A small network was shown many inputs. Here are its activations along a few directions, one row for each input.
Each table varies a few parts of the input and shows all the possible inputs, shuffled.
Descriptions start from the smaller parts, as in this example, which fits no table here: one of 5 places around a ring, together with either a single point or one of 11 places around a ring or (one of 3 separate values, together with one of 6 places along a line).
Shared parts are said once, and a part with two or three values counts as separate values.
In the rows, zero is written as 128.

Other details of the inputs shift rows strongly along three fixed directions, in all tables alike. That doesn't count.

Rows:
row 1: [123 175 128 101 200 118 150 145  80  97 118 134 124  83 154]
row 2: [135 117 123 113 111 117 115 144 145 139 111 138 129 117 131]
row 3: [113 125 109 119  97 119 133 129 141 123 124 122 126 138 127]
row 4: [105 126 140 152 117 136 129 105 131 136 151 117 135 155 116]
row 5: [159 121  90  54  94  91 103 172 180 114  88 140  92 113 139]
row 6: [147 116  96  75 133  96  97 185 172 117  91 146  95 125 135]
row 7: [173 125 164 101 176 125 104 163 123 141 118 152 126  78 126]
row 8: [156 123 177 157 181 148 129 137  79 153 129 137 138  96 133]
row 9: [112 173 138 141 201 133 175 132  51 104 131 120 126  92 157]
row 10: [ 87 172  86 114 138 103 159 112 105  86 124 117 110 139 164]
row 11: [199 127 183 117 203 144 115 173  90 159 114 161 126  57 132]
row 12: [ 96 133 132 174 119 145 147  85 128 131 165 112 147 171 112]
row 13: [155  95 151 134 101 135 101 123 144 158 133 136 116 138 112]
row 14: [106 158  83 110 126 118 154 129 129  90 121 113 124 132 151]
row 15: [142 114 117 106  99 120 117 146 151 134 110 129 118 128 122]
row 16: [133 121 127 126  91 128 104 113 157 147 132 137 123 149 115]
row 17: [ 83 158  89 122 120 112 163 123 115  90 130 111 127 132 146]
row 18: [108 139 123 137 110 134 125 105 134 128 144 127 131 156 124]
row 19: [ 79 162  99 145 136 122 171  91  96  89 142 105 123 155 157]
row 20: [133 106 125 151  96 146 126 115 145 140 134 119 138 152 113]
row 21: [147 160 138  94 199 110 142 154 102 105 117 139 123  77 144]
row 22: [142 120 116 100 110 116 106 126 148 131 117 139 107 126 127]
row 23: [151 120 131  89 114 114  84 141 155 139 117 149 113 120 119]
row 24: [ 75 148  92 142 118 132 168 100 108  92 133 106 138 148 136]
row 25: [131 167 153 135 206 136 155 144  79 120 137 134 141  87 144]
row 26: [125 101 112 121 122 129 112 146 158 127 117 130 115 149 110]
row 27: [114 108 125 151 131 137 127 143 139 134 125 121 122 153 108]
row 28: [111 130 150 161 130 146 141 104 111 130 151 115 140 148 122]
row 29: [108 141  92 114 115 113 143 130 135 104 113 121 124 136 145]
row 30: [157 133 172 137 177 133 122 145  92 150 120 144 134  86 132]
row 31: [118 119 126 163 113 152 143 112 119 139 136 119 145 147 113]
row 32: [163 148 149 101 178 126 116 161 107 134 118 151 124  83 138]
row 33: [149 115 120  72  96 100 100 147 189 122 120 138 105 137 134]
row 34: [154 114 135 103 118 105  92 142 162 142 123 142 119 129 123]
row 35: [142 110 146 134  99 124  94 120 148 159 127 138 126 139 114]
row 36: [123 118 147 162 123 145 140  98 139 137 158 118 147 159 113]
row 37: [138 106 124 127  96 132 113 134 153 147 130 136 134 131 116]
row 38: [ 96 146 116 139 120 129 139  94 118 118 138 120 129 144 125]
row 39: [134 121 116 122 114 131 124 134 141 133 127 125 132 128 129]
row 40: [187 114 177 137 170 149 106 153 104 170 124 153 131  86 118]
row 41: [116 155  76  59 126  91 133 154 142  88  97 135 109 102 154]
row 42: [163 126  99  36  81  76  73 164 195 131  93 156  80 115 137]
row 43: [ 84 152  90 131 126 127 166 110 109  88 125 109 132 139 139]
row 44: [139  98 158 151 104 136 106 113 152 163 146 126 134 152  96]
row 45: [130 111 148 144 118 127 128 107 149 133 144 122 139 154 122]
row 46: [150 102 130 116  98 124 103 144 156 145 121 128 125 126 119]
row 47: [131 107 139 165 115 144 131 120 125 143 127 124 142 138 116]
row 48: [124 103 142 167 108 142 122 118 130 149 141 123 150 137 116]
row 49: [102 124 151 172 132 152 132  93 114 138 158 116 150 151 108]
row 50: [146  87 148 154  95 141 101 126 152 162 132 128 144 140 109]
row 51: [119 125 145 149 136 136 129 105 124 136 145 122 140 139 110]
row 52: [102 167  86  78 116  91 129 132 141  89 119 127 100 136 154]
row 53: [128  90 147 180 100 163 127 102 129 149 141 118 149 150  95]
row 54: [121 127 123 130 122 121 129 136 125 128 125 131 138 119 135]
row 55: [116 116 131 161 107 150 136 113 125 145 140 123 148 143 113]
row 56: [145  94 150 155  97 146 113 126 146 157 132 118 138 138 104]
row 57: [138  90 153 158 102 154 118  96 138 149 147 125 135 156 106]
row 58: [ 87 152 116 142 131 122 172  95 123  94 152 102 133 159 138]
row 59: [138 145 171 160 202 146 159 130  58 127 133 130 140  93 146]
row 60: [173 136 146  88 179 121 122 160 107 120 109 150 112  75 143]
row 61: [114 120 129 150 117 136 137 123 122 133 138 115 138 131 122]
row 62: [133  92 145 164  99 156 117 107 141 149 140 114 147 145 101]
row 63: [126 134  90  74 112  99 120 151 151 104 108 136 114 107 140]
row 64: [ 97 151  92 114 124 110 151 131 122 100 113 121 127 129 151]
row 65: [109 134  92 106 112 117 135 124 139 100 124 115 126 134 139]
row 66: [140 125 129 102 109 108  93 136 152 137 121 144 117 133 130]
row 67: [132 113 144 148 124 145 125 105 119 139 140 128 128 137 115]
row 68: [152 127 192 169 181 156 130 135  73 166 136 135 144  89 114]
row 69: [118 123  99 105 107 116 125 132 147 110 126 125 124 126 132]
row 70: [123 128 122 126 113 124 125 118 128 132 129 127 111 138 129]
row 71: [152 110 111  94 106 118 108 145 160 123 106 134 117 118 126]
row 72: [146 115 119 128 114 136 123 137 140 137 118 131 129 129 120]
row 73: [138 129 125 124 121 130 116 124 133 140 127 137 116 129 128]
row 74: [106 154  93 114 120 117 147 111 128  96 134 123 112 146 149]
row 75: [163 156 139  84 191 112 139 171  93 111 106 145 104  69 158]
row 76: [ 89 158  89 117 122 113 163 125 114  92 120 109 124 134 145]
row 77: [149 142 173 161 185 155 135 132  78 153 136 138 145  92 122]
row 78: [128 104 139 160  98 154 125 116 134 155 135 124 147 148 106]
row 79: [147 101 125 126  96 126 108 135 159 140 116 131 128 136 124]
row 80: [ 96 179 133 148 197 137 178 111  55  98 136 116 139 100 147]
row 81: [ 75 164 107 140 139 117 154 103 112  95 146 110 135 155 149]
row 82: [110 158 100  97 129 109 130 130 142 103 132 129 119 140 143]
row 83: [133 108 131 144 107 141 121 127 139 148 139 128 141 132 116]
row 84: [190 102 198 137 164 141  84 160 114 179 121 159 137  87 114]
row 85: [113 132 133 134 126 122 136 113 138 115 142 121 135 150 137]
row 86: [ 85 159  94 140 130 126 175 114 104  86 129  99 129 140 147]
row 87: [137 109 135 141 111 135 119 129 142 140 123 123 138 132 124]
row 88: [102 106 117 168 116 151 134 119 146 137 139 117 134 179 104]
Description of these inputs: one of 4 separate values, together with either a single point or one of 9 places around a ring or (one of 2 separate values, together with one of 6 places along a line).
- The inputs of row 1 and row 28 match in every part but the choice among 4 separate values. If row 60 is changed in the same way as row 1 into row 28, which row does it become? => row 75
- The inputs of row 61 and row 69 match in every part but the choice among 4 separate values. If row 15 is changed in the same way as row 61 into row 69, which row does it become? => row 43
- The inputs of row 49 and row 4 match in every part but the choice among 4 separate values. If row 53 is changed in the same way as row 49 into row 4, which row does it become? => row 5
- Change only the choice among 4 separate values in row 42. List by row number the other rows that result. => row 16, row 35, row 38
- Start at row 37 and move only the place on the ring of 9, one step at a time. The first step leads to row 55. Which rows follow, in order? => row 78, row 31, row 72, row 20, row 14, row 39, row 83
- Start at row 11 and move only the place on the line of 6, one step at a time. The first step leads to row 40. Which rows follow, in order? => row 77, row 32, row 25, row 36
- Change only the place on the line of 6 in row 16. List by row number the other rows that result. => row 12, row 18, row 73, row 74, row 82

Rows:
row 89: [ 95 131 155 204 160 165 158 105  76 141 149 114 152 137 110]
row 90: [132 111 170 191 140 172 141 113  91 160 147 124 161 122 110]
row 91: [121 110 123 139 105 126 137 112 152 119 137 117 129 164 129]
row 92: [142 106 134 124 118 131 114 137 151 134 120 130 126 132 118]
row 93: [130 109 153 158 131 148 120 128 120 154 130 133 134 134 103]
row 94: [ 80 148  86 134 117 123 177  95 127  77 140 101 124 167 146]
row 95: [145 108 126  92  77 110  89 111 190 136 136 140 110 163 121]
row 96: [ 84 179  79  93 116  96 158  97 136  69 137 113 109 157 158]
row 97: [164 129 132  92 167 119 107 182 117 137 104 145 116  70 125]
row 98: [129 120 128 127 133 136 124 140 125 135 124 127 128 118 114]
row 99: [136 106 164 163 143 143 118 139 120 154 136 126 142 127 110]
row 100: [118 141 160 178 191 148 156 129  75 129 135 117 154 110 130]
row 101: [135 128 155 150 152 141 141 110  68 136 125 127 118 110 140]
row 102: [117 143 118 145 142 137 137 129 102 132 120 127 138 116 130]
row 103: [146 132 146 134 169 139 142 144  93 135 118 134 143  85 130]
row 104: [132 126 128 126 139 134 122 143 117 138 117 135 125 113 115]
row 105: [160 129 118  72 132  97 103 174 149 125  97 145 119  81 143]
row 106: [ 58 185  58  82 112  87 161  89 148  50 152 112 106 182 172]
row 107: [129 141 138 106 146 117 116 123 132 123 143 143 122 132 137]
row 108: [174  74 148 121  95 133  93 140 175 157 124 141 120 135 106]
row 109: [152 105 137 124 107 143 117 133 144 145 126 135 126 132 115]
row 110: [ 90 161  96 130 140 121 155 126 102 101 121 120 130 122 142]
row 111: [149 111 172 167 164 148 122 141 109 154 130 128 149 111 117]
row 112: [ 88 168  90 100 117 102 151  95 138  82 140 117 112 158 151]
row 113: [ 95 135 105 139 109 129 139 114 125 119 128 119 134 144 125]
row 114: [168 142 137 102 191 128 133 171  94 127 106 143 122  60 136]
row 115: [123 107 125 137  96 136 117 123 145 139 130 123 137 140 110]
row 116: [ 96 201 119 124 199 117 179 116  62  85 133 118 126  98 160]
row 117: [122 111  99 108  87 123 123 121 166 113 123 121 123 153 119]
row 118: [ 84 133 111 155 112 125 145 108 130 112 142 111 131 170 129]
row 119: [146 164 121  84 174  99 119 183 101 124  94 147 115  58 152]
row 120: [ 81 153  84 130 120 124 164 106 119  84 128 105 140 144 143]
row 121: [172 127 116  58 114  96  99 177 160 130 100 151 108  90 150]
row 122: [140 108 117  81  72 103  87 112 199 129 136 141 106 169 125]
row 123: [105 147 142 147 148 135 141  95 110 121 157 125 136 148 132]
row 124: [152  83 161 161  94 158 109 115 154 163 142 129 134 155 101]
row 125: [130 129 121 103  95 112 115 106 161 122 133 129 114 152 126]
row 126: [146 129 115 104 124 121 109 149 138 139 100 142 123 110 128]
row 127: [139 101 125 135  95 134 106 127 159 150 126 134 120 154 110]
row 128: [140  86 142 145  84 144  98 126 157 160 133 128 140 141  98]
row 129: [115 116 101 127  97 132 144 108 148 110 137 113 125 154 126]
row 130: [119 124 105 124  96 136 140 114 146 116 134 119 123 154 129]
row 131: [176 124 155 110 184 128 108 179 112 143 102 148 124  67 127]
row 132: [162 116 133  83 100 107  87 134 177 138 125 147 107 132 126]
row 133: [126 120 150 156 139 135 124 133 118 145 129 130 134 135 115]
row 134: [109 123 136 170 134 152 147 110 104 129 138 115 158 129 117]
row 135: [138 105 123 121  82 133 117 121 159 137 126 131 130 146 121]
row 136: [136 136 147 121 142 125 116 120 128 132 141 138 125 128 130]
row 137: [103 127 121 145 100 126 130 114 130 134 133 119 136 143 122]
row 138: [146 115 147 145 118 136 107 136 127 167 121 135 139 114 117]
row 139: [140  98 146 150 102 151 123 115 146 148 138 126 130 155 112]
row 140: [134 106 126 142 103 138 112 125 150 146 128 131 123 152 113]
row 141: [147 107 149 149 132 147 127 130 119 146 130 132 146 111 117]
row 142: [138 177  76  21 131  65 122 154 157  77  95 143  82 104 169]
row 143: [134 110 159 168 130 149 135 120 120 148 144 124 142 146 121]
row 144: [143 144 116  88 143 106 130 136  97 105 102 136  91  97 167]
row 145: [183 133 169  98 172 120  94 157 116 156 114 157 118  75 124]
row 146: [ 90 128 117 151 122 138 150 109 124 113 141 108 132 156 121]
row 147: [101 140 111 137 104 129 155 106 126 112 140 112 138 148 143]
row 148: [143 140 105  70 148  99 116 176 143 110 100 141 101  95 143]
row 149: [110 152 142 150 185 130 151 143  83 119 128 118 137 107 135]
row 150: [114 118 153 181 129 153 141 109 102 143 144 114 164 129 115]
row 151: [146  92 141 134  86 134 113 119 158 150 133 127 139 139 115]
row 152: [131 155 155 147 167 136 143 115  87 129 138 126 133 107 129]
row 153: [148  86 131 125  71 126 107 120 174 147 134 128 134 146 116]
row 154: [ 99 135  89 138 105 133 143 109 133 114 132 114 125 158 127]
row 155: [115 115 125 160 106 134 124 115 141 138 139 122 132 166 122]
row 156: [173 100 154  93 106 117  71 137 179 157 135 155 114 133 119]
row 157: [113 163 163 169 193 147 157 107  63 126 155 124 145 110 132]
row 158: [120 144 123 142 133 129 132 132 109 138 125 126 136 114 136]
row 159: [ 82 172  92 137 155 114 166 123 100  89 129 113 123 143 156]
row 160: [139 159 128  95 175 107 129 175  96 122 105 138 126  62 146]
row 161: [156  97 178 179 157 169 118 133  99 169 134 132 156 101  94]
row 162: [130 131 127 122 128 121 137 134 132 118 126 127 123 141 141]
row 163: [128 132 131 134 150 125 146 134 120 115 129 123 129 127 142]
row 164: [ 90 145  81 133 109 130 152 106 128 105 129 111 124 160 132]
row 165: [145 143 105  62 130  88 109 177 147 116  98 142 109  84 147]
row 166: [116 107 118 144  92 139 119 115 145 138 135 122 129 156 106]
- The inputs of row 116 and row 125 match in every part but one. If row 108 is changed in the same way as row 116 into row 125, which row does it become? => row 94
- The inputs of row 103 and row 141 match in every part but one. If row 137 is changed in the same way as row 103 into row 141, which row does it become? => row 119
- Describe the family of inputs behind these rows. => one of 2 separate values, together with either a single point or one of 8 places along a line or (one of 5 places along a line, together with one of 6 places along a line)
- Change only the place on the line of 8 in row 106. List by row number the other rows that result. => row 96, row 116, row 132, row 136, row 152, row 156, row 157
- Change only the place on the line of 8 in row 122. List by row number the other rows that result. => row 95, row 107, row 112, row 123, row 125, row 142, row 145
- Start at row 135 and move only the place on the line of 6, one step at a time. The first step leads to row 103. Which rows follow, in order? => row 120, row 115, row 113, row 126
